cols: A X W V Z
[-1.8 91.6  3.1 17.7 -7.2] : K_640
[  8.8 -14.8  -4.1  -9.1 -36.5] : K_587
[-67.5 -18.8   3.0   4.8  -3.4] : K_212
[ 41.4  -3.5 -12.7 -53.9  11.0] : K_336
[-38.4  32.3 -14.8  -7.8  -1.2] : K_48
[-27.0  21.0  78.2 -10.6  15.4] : K_621
[ 21.6  17.7  -8.1 -12.0 -15.0] : K_696
[  2.7 -15.3  58.0  21.8  -1.8] : K_729
col: [-14.8  78.2]	W
col: [-36.5  -3.4]	Z
col: [  3.0 -12.7 -14.8  78.2  -8.1]	W
col: [ 17.7  -9.1   4.8 -53.9  -7.8]	V
col: [ 17.7 -15.3]	X
col: [-18.8  -3.5  32.3  21.0]	X

cols: D B F Y H
[-59.6  34.1 -33.7  36.4  18.7]  K_587
[-23.1 -15.6  54.6   9.8 -19.1]  K_742
[ 38.4 -74.8 -45.2 -15.7  55.9]  K_212
[-41.9   3.9 -19.2  61.8  33.0]  K_521
col: [-23.1  38.4]	D
col: [ 18.7 -19.1  55.9]	H

cols: U S R Q M
[ 71.8   1.7  63.7  68.5 -44.4]  K_212
[ 71.8   1.7  63.7  68.5 -20.9]  K_521
[71.8  1.7 63.7 68.5 19.7]  K_621
which: [71.8  1.7 63.7 68.5 19.7]	K_621
which: [ 71.8   1.7  63.7  68.5 -20.9]	K_521

cols: T E G K L N P J C
[ 45.5  48.1  -5.0  30.7  30.0 -23.3 -35.0 -13.2  24.2] : K_729
[ 19.4 -41.4 -70.9  34.6  13.9 -30.0  56.8  59.4  37.4] : K_212
[ -9.2 -18.1  24.4 -24.4 -15.7  42.6  25.4 -18.1 -17.1] : K_336
[ -9.2 -18.1  24.4 -24.4 -15.7   2.1  25.4 -18.1 -17.1] : K_532
col: [24.4 24.4]	G
col: [30.0 13.9]	L
col: [-41.4 -18.1 -18.1]	E
col: [ 34.6 -24.4]	K

cols: vivu kiset Sadem lelu
[50.8 68.5 53.7 -1.0]  K_589
[-51.4 -24.0  77.8 -29.5]  K_640
[ 23.7  51.7 -77.6 -30.7]  K_742
[ 53.4  34.4 -71.1  33.0]  K_521
[ 45.9 -10.2  61.0 -65.2]  K_696
[ -1.2  74.8 -25.3 -62.1]  K_587
[-51.4 -24.0  77.8 -31.4]  K_336
col: [ 34.4 -10.2  74.8 -24.0]	kiset
col: [ 68.5 -24.0  51.7  34.4]	kiset
col: [ 53.7  77.8 -77.6 -71.1]	Sadem
col: [ 68.5 -24.0  51.7]	kiset
col: [45.9 -1.2]	vivu

cols: Memut ganol dul Lufi tuko fafa
[ 30.7 -69.7  35.5 -31.1 -36.8 -37.2] : K_532
[  9.0  33.5  11.9 -14.0  37.5  34.2] : K_48
[ 80.9 -53.0  81.5 -62.1  37.9  42.9] : K_742
[-71.6  38.0 -63.9  40.6 -47.9 -60.6] : K_729
col: [ 11.9  81.5 -63.9]	dul
col: [-37.2  34.2  42.9]	fafa
col: [ 9.0 80.9]	Memut
col: [37.5 37.9]	tuko
col: [34.2 42.9]	fafa

cols: nosiz Maz bunaz Bezit
[66.7 -6.5  8.3 -9.1] -> K_212
[ 66.7  -6.5  59.7 -23.1] -> K_532
[ 73.2  -6.5  65.6 -25.9] -> K_640
[ 40.5  -6.5  36.8 -17.4] -> K_729
[ 73.9  -6.5  66.2 -26.2] -> K_587
col: [ -9.1 -23.1]	Bezit
which: [ 66.7  -6.5  59.7 -23.1]	K_532
col: [59.7 65.6 36.8 66.2]	bunaz

cols: danav debin sef Dudo gima dotam Buv gutig mineg
[-31.2  27.5  53.4 -14.7 -34.2  20.0  19.7  15.8  -1.3] : K_48
[-11.4   7.5 -11.8  24.0   1.6  34.9  32.2  -2.4  25.6] : K_212
[ 12.7 -19.0 -53.3 -39.8   3.7 -58.1   1.5  12.8  18.4] : K_336
[-11.4   7.5 -11.8  24.0 -20.7 -19.0 -27.9 -17.0  -6.7] : K_696
[-11.4   7.5 -11.8  24.0   1.6 -14.9   4.0  51.2 -74.1] : K_532
[  3.9  20.9 -19.0  28.7  13.8  28.3 -44.6  13.3 -42.4] : K_729
col: [-74.1 -42.4]	mineg
col: [-11.4  12.7 -11.4]	danav
col: [ 18.4  -6.7 -74.1 -42.4]	mineg
col: [-14.7  24.0 -39.8  24.0  24.0]	Dudo

cols: nake Gilon ziti sesif
[47.2 50.6 63.6 19.4] -> K_587
[ 14.0 -52.6  86.3  29.4] -> K_532
[ 58.5 -14.2  83.2 -16.6] -> K_640
[ 64.6  -9.8  67.9 -33.4] -> K_336
col: [86.3 83.2 67.9]	ziti
col: [58.5 64.6]	nake
col: [ 19.4  29.4 -16.6]	sesif
col: [ 29.4 -16.6 -33.4]	sesif
col: [86.3 83.2]	ziti

cols: popag goso zivad Rabi lol tos
[ 0.8 37.9  2.0 31.0 33.7 -1.5] = K_521
[-17.5  69.6 -16.9  15.6  46.3 -10.6] = K_696
[-18.0  61.8 -32.0  23.0  27.5   6.2] = K_48
[-45.8  29.5 -50.4  23.9  -0.2 -32.4] = K_212
[-47.3  63.9 -55.0  19.8   3.7 -27.4] = K_742
[-47.3  63.9 -55.0  32.8  -9.7 -27.3] = K_336
[-43.0  45.9 -14.3  18.2  31.6 -16.9] = K_587
[-12.3  47.7  -1.3  22.6  43.2  -3.3] = K_532
[-22.0  86.6 -28.2  12.2  46.2 -12.3] = K_640
[-33.1  53.8 -16.6  10.4  52.1 -22.6] = K_729
[-11.0  25.4  -6.0  34.5  11.4  -9.4] = K_589
[-14.3  42.0  -3.4  19.9  48.9  -7.5] = K_621
col: [23.0 23.9 19.8]	Rabi
col: [-9.7 31.6]	lol

cols: nafo numuz Lis zavop
[-27.9 -16.0  70.8  28.3] : K_587
[-27.9 -16.0 -16.2  33.3] : K_742
[-27.9 -16.0 -16.2  32.1] : K_532
[-27.9 -16.0 -16.2  36.7] : K_640
which: [-27.9 -16.0  70.8  28.3]	K_587
col: [-16.2 -16.2 -16.2]	Lis
which: [-27.9 -16.0 -16.2  32.1]	K_532
col: [28.3 33.3]	zavop
which: [-27.9 -16.0 -16.2  36.7]	K_640

cols: zag leva taseg Deluf pibe
[31.9 27.6 14.2 19.8 -6.4] = K_587
[-87.6 -52.2  50.6  26.7  76.6] = K_742
[-87.6 -52.2  50.6  26.7 -33.1] = K_729
col: [19.8 26.7]	Deluf
col: [26.7 26.7]	Deluf
col: [-87.6 -87.6]	zag
col: [ 31.9 -87.6]	zag

cols: fut mager vis reto megur Ket Las nim
[ 66.4 -11.3  56.6  52.0 -19.5  -9.1 -19.9 -71.3] -> K_521
[ 21.8 -56.6  33.5  -6.0 -41.8 -49.6 -17.5  -5.6] -> K_336
[-14.2 -40.4 -17.8 -12.8  51.0  33.8 -29.6  -8.7] -> K_696
col: [ 33.5 -17.8]	vis
col: [-19.9 -17.5]	Las
col: [-49.6  33.8]	Ket
col: [-56.6 -40.4]	mager
col: [-41.8  51.0]	megur
col: [-17.5 -29.6]	Las

cols: tife Sizo lub dizo
[-66.1  76.5 -46.7  42.3] = K_48
[-66.1  76.5 -44.2  38.4] = K_212
[-66.1  61.9 -44.2  38.4] = K_696
[-18.7 -63.0 -46.7  42.3] = K_621
col: [76.5 76.5]	Sizo
col: [-66.1 -18.7]	tife
col: [42.3 38.4]	dizo

cols: Vizub bano Rerar fidiz Sen vesen
[ -8.0 -48.1  33.0  45.2  29.6  -8.0] : K_640
[  4.6 -58.0  69.3  75.9  12.6   2.3] : K_696
[-62.3   8.5  -5.7 -10.4  49.0 -59.5] : K_521
[ 20.3  44.5   5.1 -29.9 -31.2  15.1] : K_48
[-62.2 -27.3  10.9  21.9  62.8 -58.4] : K_742
[ -5.3  20.5  32.6   5.6 -11.0  -9.1] : K_589
[-32.8 -53.6  10.3  34.1  58.1 -29.6] : K_729
[-26.5   0.4  20.2   9.9  19.4 -27.1] : K_212
[-20.5  -8.1 -31.1 -22.5  40.1 -18.2] : K_532
[ 29.4 -68.7  47.5  64.3  10.5  27.2] : K_587
col: [-62.2  -5.3]	Vizub
col: [-27.1 -18.2]	vesen
col: [34.1  9.9]	fidiz
col: [58.1 19.4]	Sen

cols: Loded guv Taru tuv novu kud Bugo Mog lopaf
[-27.3  70.5  68.2 -49.3 -67.5  55.7 -41.4  70.4  27.7] -> K_589
[ 18.0 -44.3 -54.7  69.3  39.8  25.6  26.8 -55.2 -46.5] -> K_640
[ 58.2  11.4  -4.4  23.4 -13.3  45.1  59.7  -1.6 -53.7] -> K_729
[ 27.6 -22.2 -33.1  33.5  33.6  -9.8  39.1 -32.1 -27.6] -> K_587
[  0.3  46.8  41.1 -43.1 -26.2  -5.4  -0.1  43.8  22.6] -> K_621
[ 58.0  42.4  27.5 -19.5 -30.8  20.3  58.8  31.7 -28.2] -> K_696
[ -2.8  75.4  70.0 -60.9 -62.3  29.4 -12.2  73.4  24.6] -> K_336
col: [27.6  0.3 58.0 -2.8]	Loded
col: [-49.3  69.3  23.4]	tuv
col: [-49.3  69.3  23.4  33.5]	tuv
col: [ 68.2 -54.7  -4.4 -33.1]	Taru

cols: mazo nes mik Non Mil konel Rulir
[-30.0  -1.6 -10.0  55.6  12.0  24.4  -1.7] : K_48
[ 32.2 -28.4 -27.3  16.9  20.2 -21.9   0.9] : K_589
[ 15.4   1.5   5.7 -21.0  10.4   5.1   8.8] : K_696
[-18.1  -3.0  -4.8  23.7  -9.5  -9.3  -9.5] : K_212
[ 23.7   3.2  14.3 -38.0   7.7   9.9  16.5] : K_729
[-22.4  45.4  31.8 -41.1 -18.5  54.8  16.3] : K_532
[ 40.6 -70.2 -62.2  67.2  28.6 -84.8 -15.1] : K_742
[ 3.7  0.8  0.7 -5.1  2.9  1.3  1.3] : K_587
[-35.0  73.0  45.6 -64.7 -25.3  83.1  20.9] : K_640
[-4.8 -1.9 -2.7  8.8 -2.4 -3.0 -3.4] : K_621
col: [ 40.6   3.7 -35.0  -4.8]	mazo
col: [-10.0 -27.3   5.7  -4.8  14.3  31.8]	mik
col: [-9.5  7.7]	Mil

cols: Sini Gobo lig Suder
[ 54.6  49.8 -34.4  33.5]  K_742
[-53.6 -48.9   9.3  69.8]  K_729
[ 16.9 -64.9  -5.5   8.6]  K_621
[54.6 49.8  5.6 -2.3]  K_521
[ 54.7 -13.9  18.7  -5.3]  K_640
[-29.6  14.9  20.5  31.3]  K_696
[ 26.9  61.6  79.4 -24.3]  K_532
[ 54.9 -27.0  69.0  55.4]  K_589
[-53.6 -48.9   9.3  60.2]  K_212
[-52.8  63.3  -9.6  74.0]  K_587
col: [ 49.8 -13.9]	Gobo
col: [ -5.3  31.3 -24.3]	Suder
col: [ 54.6 -53.6]	Sini
col: [-29.6  26.9  54.9 -53.6 -52.8]	Sini

cols: nos sori givi fanu
[ 31.2 -13.0 -13.8   8.9]  K_532
[-10.0  10.6 -46.9 -34.7]  K_696
[-10.0  10.6 -46.9  12.9]  K_521
[-44.8  18.2  26.9  -9.2]  K_729
[  9.0   2.4 -48.8 -25.1]  K_48
[86.1 18.2 26.9 -9.2]  K_212
col: [-13.8 -46.9 -46.9  26.9]	givi
col: [ -9.2 -25.1]	fanu
col: [-13.0  10.6  10.6]	sori
col: [-10.0 -10.0 -44.8]	nos
col: [-46.9  26.9 -48.8]	givi
col: [-10.0 -44.8   9.0  86.1]	nos

cols: dis zevar Kade tum geda
[  4.5 -21.1   3.9 -22.1   4.2]  K_532
[ -7.6   6.0   2.7   4.2 -16.6]  K_336
[-33.3   8.7   8.0  26.6 -94.5]  K_729
[  4.9 -15.7   3.4 -12.9   9.9]  K_521
[ -9.6  13.4   0.4  19.6 -28.5]  K_696
[ 13.8  12.1 -10.0   6.9  53.5]  K_621
[ -8.4  38.6  -5.0  40.7 -12.1]  K_587
[ 18.3 -69.7   9.8 -72.7  19.5]  K_589
[ -6.4 -10.5   4.5  -7.2 -27.6]  K_212
[  4.8 -14.8   3.2 -14.8   4.8]  K_742
col: [12.1 38.6]	zevar
col: [  0.4 -10.0  -5.0   9.8   4.5]	Kade
col: [ 40.7 -72.7  -7.2]	tum
col: [ 13.4  12.1  38.6 -69.7]	zevar
col: [-28.5  53.5 -12.1  19.5]	geda
col: [ -7.6 -33.3   4.9  -9.6  13.8  -8.4  18.3  -6.4]	dis

cols: Gava Pesi foza fiba
[-93.7 -41.3  36.4 -67.7] -> K_336
[ 45.5  20.0 -37.3  68.2] -> K_621
[ 76.4 -55.5  52.3 -92.9] -> K_640
[-11.8  19.3 -31.6  28.0] -> K_521
[ 25.0 -37.4  44.9 -26.5] -> K_742
[-93.7 -41.3  36.4 -43.9] -> K_48
[-79.0 -12.2   2.3 -16.0] -> K_696
col: [-67.7  68.2 -92.9  28.0 -26.5 -43.9]	fiba
col: [ 36.4 -37.3  52.3 -31.6  44.9  36.4]	foza
col: [ 68.2 -92.9  28.0 -26.5 -43.9]	fiba
col: [ 52.3 -31.6  44.9  36.4   2.3]	foza
col: [-37.4 -41.3 -12.2]	Pesi

cols: magen Sor Rivor Rogab Nariv
[22.2 19.6  0.4 47.9 19.6]  K_521
[ 8.8 10.4  3.0 78.3 10.4]  K_729
[28.1 27.4 -0.6 57.2 27.4]  K_48
[31.1 22.3 -1.1 55.8 22.3]  K_212
[ 9.9 12.0  2.4 75.7 12.0]  K_532
[16.4 14.6  2.1 63.9 14.6]  K_589
[15.5 17.4  1.4 53.5 17.4]  K_587
[25.7 34.4 -1.4 43.1 34.4]  K_696
[17.0 19.8  0.9 57.2 19.8]  K_640
[26.9 19.4 -0.1 52.9 19.4]  K_742
which: [25.7 34.4 -1.4 43.1 34.4]	K_696
which: [26.9 19.4 -0.1 52.9 19.4]	K_742
which: [22.2 19.6  0.4 47.9 19.6]	K_521

cols: fisu dubun Gorep dut vop rud fira gure
[ 18.7  56.9  25.8 -28.7  -2.4 -21.1 -28.7  -2.0] -> K_696
[ 18.7  56.9  25.8 -28.7  -2.4 -24.4  -3.5  -2.5] -> K_587
[ 18.7  56.9  25.8 -28.7   1.4  38.3   8.6   4.1] -> K_336
col: [-2.5  4.1]	gure
which: [ 18.7  56.9  25.8 -28.7   1.4  38.3   8.6   4.1]	K_336
col: [-2.4 -2.4]	vop
col: [-2.0 -2.5]	gure
which: [ 18.7  56.9  25.8 -28.7  -2.4 -24.4  -3.5  -2.5]	K_587

